A small network was shown many inputs. Here are its activations along a few directions, one row for each input.
In each table, some parts of the input vary, and every possible input appears once, in random order.
A made-up example of a description, with smaller parts first: one of 6 places along a line, together with either a single point or one of 9 places along a line or (one of 3 separate values, together with one of 8 places around a ring).
Shared parts are said once, and a part with two or three values counts as separate values.

Other details of the inputs shift rows strongly along two fixed directions, in all tables alike. That doesn't count.

Rows:
row 1: [-22.3 -15.0  13.6  -9.5 -17.9 -43.2 -17.1  -9.1  -2.3 -29.1  52.3  31.8]
row 2: [ 14.7  28.7  -5.4   3.5   5.9  68.5  40.0 -26.1 -32.5 -21.0 -58.4 -19.7]
row 3: [ -8.7  -1.6 -35.3  12.9 -17.0   3.6 -10.4 -14.0 -15.3  22.5  -0.9 -13.4]
row 4: [-42.3   5.5 -40.3  28.6  -9.4 -28.3 -31.2 -13.3 -24.8 -11.3  -8.3 -59.4]
row 5: [-28.4 -15.2 -20.9  31.5 -20.0 -15.5 -40.6   7.9 -41.9  34.8  -1.9 -58.7]
row 6: [-11.1 -21.0 -15.9   5.0 -28.1 -39.6 -20.9   7.0  14.0   8.8  64.0  44.4]
row 7: [  8.0  29.6   1.4   8.8  28.3  54.6  36.5   2.9  -2.1   2.5 -61.8 -45.8]
row 8: [ 48.2 -21.8  32.8 -12.7  15.5  -4.5  15.3  18.1  49.2  26.8  41.6  71.3]
row 9: [  0.2  33.8  -8.5   6.8  30.7  64.7  22.8  -1.8  -7.2  -8.4 -64.6 -23.3]
row 10: [  6.7  34.6  -4.3   3.3  37.1  45.2  10.7  -0.4  -1.9  -6.4 -46.4 -18.4]
row 11: [-26.3 -11.6  -3.4   7.0  -8.7 -56.3 -18.1   8.8  27.7 -23.1  55.8  29.7]
row 12: [ 46.0 -14.1  17.7 -49.6 -13.1 -11.8  28.4  25.3  63.4  31.0   7.8  96.9]
row 13: [ 11.8  20.9 -17.5   5.1   7.2  65.9  13.2  -2.6 -15.9  22.8 -43.0  -2.8]
row 14: [ 53.1  14.1  24.2 -31.4  27.7  59.4  81.0 -33.0  31.2 -15.1 -28.4  56.8]
row 15: [-13.8  -9.5  16.5 -12.6  -9.0 -49.2 -25.7  -9.3  -3.3 -25.3  56.3  27.2]
row 16: [-33.6  -9.5  -0.4  22.6 -15.1 -27.5 -28.7 -10.6 -53.7  -7.2  -5.4 -64.4]
row 17: [ -5.0 -28.3  -3.7   1.6 -11.4 -38.0 -39.2  18.2   5.5  20.5  62.1  21.8]
row 18: [-19.7  -6.3  -1.0  26.9 -12.7 -25.7 -40.9  -7.8 -54.6 -13.9  -3.7 -63.5]
row 19: [-13.4 -28.1  -9.3   0.5 -33.0 -39.8 -25.3   2.6  20.2  17.7  58.3  23.0]
row 20: [ 52.3   9.4  37.3 -35.3  21.8  63.6  77.3 -23.6  39.8 -14.1 -24.4  52.5]
row 21: [ 21.0  21.3 -10.2   9.7   5.8  70.6  29.7   0.1 -16.8  35.5 -55.5 -35.7]
row 22: [ 22.2  22.0   5.7  16.7  41.1  52.7  19.1   7.6  -7.4   1.9 -64.5 -42.1]
row 23: [ 40.6  -9.4  33.3 -57.2  -8.2 -20.4  38.2   9.7  47.3 -13.5   2.9  84.3]
row 24: [-19.4 -20.4   8.0   0.0  10.2 -53.9 -32.2  21.6  21.5 -13.1  56.4  14.0]
row 25: [-25.5 -19.8   3.2   0.1 -11.6 -57.3 -19.1   4.4  37.7 -15.5  53.5  14.9]
row 26: [ 31.9  -1.8  25.7 -49.3   4.1 -26.2  31.1  29.5  76.2  -6.3  -0.1  82.8]
row 27: [-42.5  -5.6 -11.7  30.9   3.2 -30.6 -33.0  10.3 -29.3   1.8 -10.1 -71.0]
row 28: [ 19.4  12.2  11.3  -6.3  21.4  50.4  18.0 -10.9 -28.9 -11.9 -38.5 -22.0]
row 29: [-35.4  -0.1  -6.5  18.2 -26.7 -23.6 -22.6 -12.2 -49.9 -12.9   1.2 -67.3]
row 30: [-28.4   7.0 -36.5  24.4 -18.0  -8.0 -56.2   0.8 -46.0  21.6   3.5 -44.3]
Each input here is: one of 3 separate values, together with either a single point or one of 9 places around a ring.
Q: Changing only the choice among 3 separate values turns row 3 into row 4. The same change can be made to row 6. Which row results?
A: row 11
Q: List by row number the other rows that have the choice among 3 separate values in common with row 29.
A: row 1, row 2, row 14, row 15, row 16, row 18, row 20, row 23, row 28
Q: Change only the choice among 3 separate values in row 9. List by row number the other rows that result.
A: row 1, row 13
Q: Change only the choice among 3 separate values in row 27. List by row number the other rows that result.
A: row 5, row 16
